These are the activations of a small neural network, seen along a few directions. Each row is one input.
Each table varies a few parts of the input and shows all the possible inputs, shuffled.
A made-up example of a description, with smaller parts first: one of 3 separate values, together with either a single point or one of 11 places along a line or (one of 6 places along a line, together with one of 8 places around a ring).
Shared parts are said once, and a part with two or three values counts as separate values.
(in the rows, 128 means zero)

Other details of the inputs vary at random and push rows far along two fixed directions, the same in every table; ignore that.

A family of inputs:
R1: [143  85  70 124  70  98  97 133  99  91 125]
R2: [ 65  78 113 118 119 196 160 127 176 148 123]
R3: [169  75  58 141 107  92 112 107 129 116 140]
R4: [189 195 126 131 177  42  91 141  95 152 199]
R5: [ 81  61 143 132 102 196 130 157 167 134 110]
R6: [185 202 147 143 125  33 121 111 100 129 123]
R7: [154 110  56 149  76 109  95 103 120 103 121]
R8: [130  87  84 105  64  93  83 111 112 112 130]
R9: [116 177 177 118 179 142 193 159 125 131 114]
R10: [111 116  30 136 107  88  92 145 123 149 193]
R11: [178 211 144 121 132  45  98 101  94 117 115]
R12: [ 66  78 110 127 126 193 157 135 178 136 117]
R13: [ 77  67 139 123 105 208 121 147 151 115 108]
R14: [126  98  61 143  84  91  66 167 109 149 184]
R15: [ 76  83  96 128 127 211 164 138 147 108 117]
R16: [143 155 204 135 193 146 169 133 130 139 124]
R17: [ 66  81 105 131 125 206 161 126 150 111 121]
R18: [146 105  73 139  67  91  91  91 147 142 127]
R19: [143 186 196 148 161 155 165 152 134 140 103]
R20: [135 163 200 114 199 158 146 123 124 129 115]
R21: [140 124  49 166  88 103  64 137 136 155 185]
R22: [117 161 224 105 150 142 153 160 127 150 112]
R23: [170 184 158 109 122  35 114 131  64  99 126]
R24: [ 85  59 142 146  99 196 144 157 155 127 115]
R25: [140 157 205 122 196 146 155 132 142 146 118]
R26: [193 177 149 104 155  31 117  96 103 143 140]
R27: [154  79  64 136 107  99  99  85 114 103 141]
R28: [ 99 183 187  91 176 152 170 128 122 135 117]
R29: [106 175 187 121 177 137 190 146 128 134 118]
R30: [146 105  70 148  74  89  88 100 149 131 121]
R31: [144 108  66 152  74 103  92  91 122 106 124]
R32: [ 95  60 132 143 101 201 147 170 151 124 111]
R33: [151 203 126  91 149  32 126 109  86 109 126]
R34: [125 192 204 121 159 165 143 121 130 143 105]
R35: [149 163 190 123 198 163 163 136 110 118 117]
R36: [ 98  63 125 123 138 218 129 104 160 136 125]
Each input here is: one of 4 separate values, together with either a single point or (one of 2 separate values, together with one of 4 places along a line).
Question: Which other rows agree with R22 in the choice among 4 separate values? List them by row number.
Answer: R1, R5, R8, R13, R14, R23, R24, R32
Question: Start at R34 and move only the place on the line of 4, one step at a time. The first step leads to R11. Which rows follow, in order?
Answer: R31, R7
Question: Which other rows agree with R17 in the choice among 4 separate values? List them by row number.
Answer: R2, R9, R10, R12, R15, R28, R29, R33

A family of inputs:
R37: [139 172 114  90 138  51 122 105 105 123 139]
R38: [153 167 110 112 139  60 134 118  81  93 136]
R39: [149 169 120 114 115  60 125 138  71 100 134]
R40: [150 195 227 140 167 149 148 148 107 119 108]
R41: [113 190 203 101 191 121 190 141 124 136 119]
R42: [105  97  79 153  66 135 102 131 134 119 122]
R43: [177 182 120 140 128  70 115  87 106 122 123]
R44: [ 92 101 174 138 129 214 149 175 145 126  97]
R45: [ 76 118 142 121 156 210 179 145 164 130 110]
R46: [109  94 179 128 157 225 139 118 156 137 109]
R47: [161 146 147 118 108  44 113 140  89 117 121]
R48: [125  88  45 160 142 138  95 130 154 163 198]
R49: [101  86  90 127  70 129  88 125 142 134 125]
R50: [111  58  74 115 105 121 136 116 133 105 133]
R51: [ 91  87  75 109  78 129 108 124 136 131 136]
R52: [ 95 106 152 143 169 223 168 123 146 114 111]
R53: [174 170 132 114 132  64 100  82 114 137 126]
R54: [107  76  92 139  67 118 110 131 145 132 121]
R55: [159 171 228 122 191 137 167 125 118 135 105]
R56: [115  81  86 150  71 138 100 138 118 104 122]
R57: [118  73  69 131 110 123 132  86 157 127 127]
R58: [114 101 179 145 134 221 145 153 159 126  98]
R59: [188 165 127 136 133  73 113  95  90 107 123]
R60: [127  97  84 160  71 143  98 109 148 119 124]
R61: [ 76  88 172 117 136 201 173 167 140 128 115]
R62: [147 204 221 131 164 141 152 148 133 142  99]
R63: [148 182 101 130 143  56  98 175  95 164 203]
R64: [123  85  95 134  75 137  84 103 156 134 127]
R65: [ 68 124 141 133 154 215 176 138 154 123 119]
R66: [137 203 194 116 202 138 178 124 131 137 104]
R67: [141 171 213 111 206 129 181 125 117 128 111]
R68: [180 179 122 157 140  65  74 155 114 167 194]
R69: [116 206 200 105 167 133 176 168 113 138 109]
R70: [106  68  72 103 107 131 114 111 130 107 137]
R71: [135 182 212  99 208 140 160 119 113 130 115]
R72: [102  71  82 105  83 132 106 131 120 115 136]
R73: [ 97  77  77 121  76 118 130 129 139 128 132]
R74: [104 101 173 143 150 211 163 116 175 150 105]
R75: [160 182 105 128 144  63 130  87 104 115 129]
R76: [161 160 110 100 141  55 136 124  91 100 127]
R77: [129  75  97 146  73 126 106 109 159 132 122]
R78: [178 158 112 113 151  61 130 101  99 106 119]
R79: [112  83  68 120 112 134 110  80 154 129 131]
R80: [155 156 146 106 110  55  91 135  86 119 126]
R81: [103  96 191 131 136 220 128 141 157 134 110]
R82: [142  87  71 145  94 142 112  92 157 129 113]
R83: [143  88  60 172 125 146  80 130 155 170 192]
R84: [ 95  99  64 135  74 135 122 129 128 115 133]
R85: [183 145 152 125 113  52 109 118 103 117 122]
R86: [ 83 121 155 167 154 214 118 205 158 182 175]
R87: [151 179  91 129 168  55 107 155 105 156 206]
R88: [152  70  78 142  99 145 110 100 142 114 113]
R89: [156 177 128 124 103  53 110 140 103 126 114]
R90: [ 82 103 159 119 137 213 168 173 138 122 108]
Question: Changing only one part turns R86 into R68. The same change can be made to R42. Which row results?
Answer: R60
Question: Changing only one part turns R67 into R61. The same change can be made to R57. Which row results?
Answer: R73
Question: What do these inputs look like to the network?
Answer: one of 6 places around a ring, together with either a single point or (one of 2 separate values, together with one of 4 places along a line)
Question: Which other rows does R84 become when the choice among 2 separate values takes its other values? List them by row number.
Answer: R39
Question: Which other rows agree with R88 in the place on the ring of 6? List them by row number.
Answer: R43, R46, R53, R55, R59, R74, R82, R83
Question: Start at R79 and move only the place on the ring of 6, one step at a time. The first step leads to R37. Which rows follow, in order?
Answer: R51, R49, R64, R53
Question: Which other rows does R47 become when the place on the line of 4 takes its other values? List them by row number.
Answer: R44, R56, R80
Question: Which other rows agree with R76 in the place on the ring of 6? List them by row number.
Answer: R37, R38, R41, R45, R50, R65, R70, R87
